These are the activations of a small network on made-up records, seen along a few directions, one row for each record.
Records have a field called PEKA. Each example row is followed by its value.
The word missing means that the record has no PEKA.
The largest differences between rows may come from other fields.
(in the rows, 500 means zero)
Strong random noise was added to every row along 5 fixed directions; ignore it. To show where, here is one row again and again, with new noise each time:
[508 397 438 517 473 438 372 564 737 723 480 474 515 542 516 488 582 476
 500 449 342 401 603 440 414]
[501 644 467 556 341 443 151 443 534 336 582 290 388 534 570 664 320 436
 513 487 557 334 540 507 553]
[553 553 458 496 492 536 610 464 337 324 407 487 465 395 581 555 391 709
 631 603 565 584 271 489 722]
[639 403 475 508 479 468 623 543 468 556 307 449 474 533 558 493 631 359
 496 482 555 604 584 502 535]
[517 388 472 473 466 535 756 590 550 576 482 585 492 442 596 424 512 445
 515 405 447 565 397 403 539]
[564 576 515 509 357 441 457 469 434 341 449 411 400 505 576 595 472 359
 510 431 624 476 476 480 568]
[639 391 516 477 449 438 725 551 469 561 285 527 471 523 551 468 710 296
 485 404 569 615 546 462 502]

[643 449 542 496 557 496 628 505 300 505 317 451 512 570 492 473 663 357
 439 580 599 663 664 626 530]  ven
[452 504 533 498 498 447 418 504 532 548 550 525 512 503 480 496 547 525
 481 490 432 405 528 511 469]  gub
[484 507 562 461 420 453 580 507 465 462 531 560 473 483 527 511 574 371
 464 409 542 480 465 490 477]  divi
[557 535 529 510 372 339 321 460 573 501 400 420 436 564 502 574 660 329
 493 395 527 391 603 472 437]  lona
[438 702 594 477 372 391 278 391 445 307 602 507 451 481 457 624 481 549
 525 458 564 324 397 507 506]  sab
[388 409 507 475 543 578 684 584 524 604 658 648 560 434 540 392 458 539
 467 478 371 521 403 480 495]  lavi
[460 539 495 477 463 505 576 490 441 381 522 542 459 408 571 529 429 609
 567 516 500 505 320 452 628]  tezu
[475 517 571 455 454 419 572 481 483 485 480 613 501 458 497 497 605 535
 524 448 492 464 383 451 523]  gez
[569 511 498 503 535 406 393 455 452 548 358 461 523 538 448 539 661 558
 523 576 485 492 571 573 489]  reki
[558 520 531 479 441 418 535 473 439 435 406 508 456 499 527 535 623 422
 526 452 543 500 475 492 512]  kur
[456 386 485 500 565 605 677 587 471 604 605 550 554 468 552 395 446 472
 441 528 435 585 505 539 523]  lavi
[422 477 454 478 496 525 459 537 605 565 661 504 508 455 561 478 399 558
 516 483 357 423 435 468 514]  nisa
[437 557 523 494 504 546 455 483 364 415 643 443 493 490 534 517 358 485
 447 549 517 470 516 591 561]  pasu
[384 576 501 479 431 490 426 506 563 445 680 537 471 438 526 524 371 576
 517 436 420 369 350 436 513]  pove
[426 476 513 468 466 454 461 510 600 577 625 554 510 487 526 471 514 485
 482 425 358 386 445 471 453]  debuv
[401 485 487 502 506 522 396 531 595 573 689 498 532 497 522 477 406 553
 448 510 370 400 510 517 484]  funu
[521 313 429 524 620 640 686 628 509 699 560 475 573 522 559 369 466 439
 426 566 409 617 641 563 520]  sab
[455 504 456 503 451 421 245 509 707 624 534 478 509 511 478 543 515 583
 548 472 351 342 516 450 440]  nolon
[437 565 551 466 454 401 321 456 544 511 539 527 524 501 444 557 564 552
 501 479 457 372 512 496 450]  fam
[483 482 540 482 481 506 571 518 421 514 582 492 496 532 540 455 518 322
 390 459 502 522 582 578 476]  lona
[450 390 535 457 594 454 514 543 584 759 523 616 604 546 431 401 698 512
 415 502 298 467 605 554 358]  ven
[470 485 411 558 448 647 466 593 528 447 721 322 428 493 640 496 190 336
 438 479 509 498 560 508 577]  pove
[474 562 554 475 418 432 427 472 473 440 571 496 458 523 514 545 535 361
 439 429 521 433 528 534 470]  bam
[570 501 432 515 577 523 465 475 407 463 403 411 513 461 523 552 454 704
 593 689 499 563 460 572 661]  rava
[517 513 537 458 502 422 508 455 440 500 462 547 516 485 489 506 608 528
 520 491 464 477 440 533 506]  gudus
[450 616 667 403 315 307 531 447 495 413 525 670 437 492 459 536 712 290
 446 241 551 369 399 424 378]  bam
[529 457 452 524 515 518 493 523 485 511 475 427 484 502 555 504 483 487
 485 544 490 543 556 539 567]  tezu
[496 505 511 525 477 438 291 495 537 529 522 400 493 554 486 554 528 446
 448 526 484 413 626 565 460]  vod
[520 519 509 475 497 456 483 475 449 480 478 498 498 492 504 523 559 524
 515 512 492 494 465 531 518]  nisa
[473 438 361 575 637 746 596 572 525 494 591 438 536 465 550 421 176 661
 555 644 496 641 485 499 582]  missing
[346 729 552 497 413 565 437 424 505 218 692 598 449 403 496 569 222 645
 581 409 595 404 193 358 515]  missing
[517 530 433 521 519 560 540 486 398 366 499 428 461 412 603 532 340 666
 606 608 496 536 354 500 686]  kur
[621 496 498 525 565 488 531 458 275 416 306 401 498 511 519 554 575 567
 541 678 626 626 555 634 643]  divi
[484 470 459 544 515 534 384 537 532 538 556 409 506 515 531 518 431 499
 475 570 456 475 588 550 512]  vod
[532 478 513 490 449 488 581 529 473 487 470 499 468 505 553 507 538 378
 480 437 523 530 500 491 509]  nolon
[520 543 558 459 457 392 510 461 480 463 430 579 499 475 453 535 661 534
 525 456 517 453 432 480 493]  sab
[486 579 519 492 518 507 523 438 280 340 503 503 504 429 514 548 440 634
 535 624 577 542 385 580 638]  lavi
[581 441 455 520 524 510 500 522 461 537 446 386 494 544 546 509 525 416
 477 572 505 550 621 559 547]  nases
[504 399 532 458 516 463 653 540 502 632 508 579 529 520 524 417 649 365
 425 449 415 520 547 522 430]  debuv
[493 571 495 508 423 452 353 453 491 430 536 422 466 514 525 561 472 465
 501 484 504 421 499 515 525]  lona
[503 656 529 500 462 382 257 394 450 388 418 477 495 488 420 638 545 708
 582 581 528 399 435 513 544]  fam
[489 447 479 472 598 498 556 509 483 607 459 585 569 445 476 467 565 708
 547 609 396 521 428 518 552]  gez
[554 468 459 510 497 526 578 516 457 464 480 437 474 473 582 495 458 489
 524 526 507 547 475 505 605]  nases
[382 452 472 470 548 548 553 553 592 594 644 604 554 419 528 445 414 709
 544 528 314 438 356 448 537]  rava
[417 502 502 476 493 539 526 538 495 502 654 523 504 470 532 470 404 505
 465 483 443 461 457 501 516]  pove
[499 525 438 520 519 562 501 496 422 401 519 439 483 438 562 534 362 652
 586 610 488 521 382 525 655]  muf
[519 461 508 497 546 534 541 516 384 511 504 453 522 524 522 481 505 447
 441 576 527 568 587 595 541]  funu
[471 556 509 513 515 508 451 463 413 403 503 487 511 439 513 536 426 704
 565 610 506 489 386 532 618]  vod
[662 474 485 518 496 519 678 492 263 365 337 374 446 514 594 515 533 344
 488 551 676 679 550 590 645]  reki
[447 510 599 418 514 391 553 462 437 543 475 647 550 487 432 482 689 561
 479 478 447 453 440 521 454]  pasu
[443 476 552 457 512 488 583 524 474 538 572 599 540 472 490 469 544 490
 445 484 441 479 460 519 462]  muliv
[488 321 389 566 612 664 539 629 552 694 644 381 545 536 607 402 338 434
 416 613 382 573 685 590 548]  gez
[474 560 462 539 456 536 309 482 491 442 667 350 464 517 568 545 320 427
 462 520 476 417 566 574 525]  gudus
[571 409 494 492 526 528 686 547 430 550 435 490 509 510 549 440 584 369
 452 489 519 626 558 543 520]  kife
[394 456 504 458 623 545 593 517 437 581 600 623 591 430 481 422 483 733
 505 596 354 489 402 545 537]  gub
[570 612 463 552 555 504 303 399 224 291 431 281 467 518 523 648 392 636
 530 774 636 542 562 711 683]  divi
[529 518 520 508 409 511 522 519 428 406 553 413 435 538 571 527 460 234
 421 424 588 512 579 543 518]  muf
[391 364 384 558 617 733 527 637 560 628 776 401 563 464 620 399 167 557
 439 625 332 522 578 558 576]  muliv
[418 486 476 491 604 539 452 519 532 602 575 580 594 431 450 476 455 766
 533 608 339 457 416 527 509]  muliv
[512 456 496 479 535 515 619 515 428 505 502 510 513 477 543 467 516 503
 490 519 472 562 457 540 556]  kife
[567 485 487 506 586 504 522 463 453 527 312 499 529 519 408 501 593 631
 556 602 545 577 514 530 523]  missing
[353 488 506 444 494 498 524 525 647 600 656 680 562 419 492 440 484 677
 534 429 269 381 295 397 456]  ven
[537 506 544 444 500 462 710 485 392 463 406 622 506 430 505 477 616 561
 553 478 511 562 341 469 560]  nases
[430 533 531 458 491 403 411 468 549 547 550 572 517 482 468 516 578 609
 511 492 387 387 432 502 464]  bam
[470 451 502 463 498 450 515 513 599 619 543 583 538 479 504 448 590 520
 502 431 359 431 462 469 446]  gudus
[595 398 409 555 677 621 557 523 330 557 440 364 551 523 560 457 444 601
 501 772 474 673 618 693 648]  debuv
[450 494 504 482 483 502 535 525 511 525 560 552 496 470 526 483 496 488
 476 457 445 483 467 487 500]  tezu
[511 388 493 450 540 451 621 545 604 686 432 606 559 475 491 424 683 541
 522 466 366 522 480 457 458]  kife
[613 383 472 513 563 548 668 552 386 560 408 432 505 545 567 443 584 316
 431 542 530 659 660 600 529]  kur
[494 493 503 484 453 421 431 509 563 553 480 505 491 504 487 516 570 456
 505 443 460 439 512 477 482]  pasu
[487 601 519 505 525 471 338 426 355 384 522 449 499 499 468 585 478 594
 498 620 529 454 514 614 564]  gub
[534 542 499 547 396 517 395 520 446 403 591 308 410 570 576 550 386 180
 395 437 599 466 674 573 504]  muf
[493 489 433 521 566 499 309 490 523 572 539 393 535 536 499 531 471 599
 502 618 396 450 581 584 516]  nisa
[439 531 596 426 399 369 529 490 576 540 521 653 497 487 472 503 659 440
 476 323 430 386 406 420 386]  nolon
[624 465 527 488 470 442 606 511 370 472 322 461 474 537 505 523 662 287
 462 479 641 616 614 549 525]  fam
[575 505 528 495 486 497 552 498 355 431 440 435 476 534 529 523 526 398
 472 543 601 563 576 568 560]  rava
[576 494 436 549 504 514 385 505 459 489 477 319 470 555 554 543 443 450
 496 611 522 514 640 577 562]  reki
[426 392 482 458 558 586 758 593 540 619 597 654 559 408 546 381 471 587
 495 477 362 561 349 441 531]  funu

Which value of PEKA does each new row have?
[579 526 493 490 519 452 489 464 432 477 327 495 509 482 481 549 584 668
 592 594 512 538 440 509 579]  nolon
[545 576 541 513 431 417 426 458 410 387 415 432 450 519 499 593 554 411
 483 480 605 488 539 525 533]  fam
[477 507 488 483 483 550 650 510 430 422 570 533 480 409 594 474 392 534
 545 481 470 524 335 471 605]  gudus
[501 425 495 443 517 442 680 517 541 591 402 683 542 404 501 455 645 687
 596 506 408 515 300 404 562]  gez
[552 665 610 450 360 402 613 383 219 184 417 522 404 453 544 586 553 400
 520 426 711 533 323 519 611]  lona
[492 457 460 504 526 561 597 548 498 532 535 515 510 446 557 464 417 585
 530 544 450 536 425 470 595]  gez
[332 562 572 435 384 495 584 522 551 447 762 661 481 429 547 469 423 452
 471 326 413 376 305 409 456]  reki
[484 556 521 493 432 506 482 472 386 353 630 422 435 496 591 538 380 370
 455 490 542 467 470 560 571]  debuv
[463 481 433 512 499 493 386 501 613 566 559 473 516 467 535 494 450 639
 550 525 364 417 450 475 533]  lona
[538 472 534 475 424 382 548 508 550 543 403 538 472 511 514 503 681 385
 510 387 488 466 494 435 455]  reki
[524 492 473 496 463 535 582 537 461 424 533 457 456 465 570 501 428 436
 497 482 543 536 462 484 585]  pove
[532 327 409 524 563 600 669 627 578 692 526 466 533 507 590 383 466 436
 474 519 384 589 585 489 516]  reki
[538 517 502 478 519 435 457 476 471 509 390 529 519 494 448 534 628 594
 544 542 492 507 474 514 520]  pove
[467 512 518 472 455 454 527 497 521 500 555 542 485 470 534 499 514 503
 508 446 438 437 419 464 504]  nases
[593 398 402 531 606 532 511 547 505 603 370 414 533 501 511 476 537 614
 543 633 455 592 569 544 586]  pove
[577 516 525 488 513 537 643 483 267 375 445 440 483 505 547 512 496 416
 473 569 624 627 517 594 622]  nases
[490 448 517 490 549 508 520 530 464 594 537 512 542 529 496 457 546 463
 429 537 454 512 589 572 475]  funu
[426 553 556 459 441 526 605 483 512 422 568 610 468 454 483 482 449 479
 504 386 530 474 374 427 476]  missing
[446 526 547 483 456 536 563 503 515 450 568 554 457 487 505 488 441 412
 472 405 541 494 449 453 464]  missing
[424 513 465 523 489 456 231 493 622 590 596 448 532 524 478 545 458 599
 493 545 381 345 582 515 465]  fam
[428 505 500 492 521 578 583 514 384 437 654 507 507 449 576 483 351 562
 477 564 486 514 419 566 591]  divi
[495 469 452 523 474 460 333 517 636 583 558 416 487 530 538 510 498 467
 490 477 391 391 592 495 460]  kur
[550 460 528 471 493 464 628 509 444 510 401 561 500 494 516 477 638 439
 505 465 495 555 469 496 505]  ven
[573 490 540 464 370 418 617 517 473 441 397 518 433 501 536 508 630 266
 508 347 599 522 476 444 510]  muf
[547 520 523 480 489 510 598 498 360 428 457 492 479 485 537 520 504 451
 485 519 564 567 480 547 556]  nolon
[551 404 564 484 506 537 758 563 353 512 477 504 516 520 549 416 591 229
 360 443 598 647 619 578 486]  vod
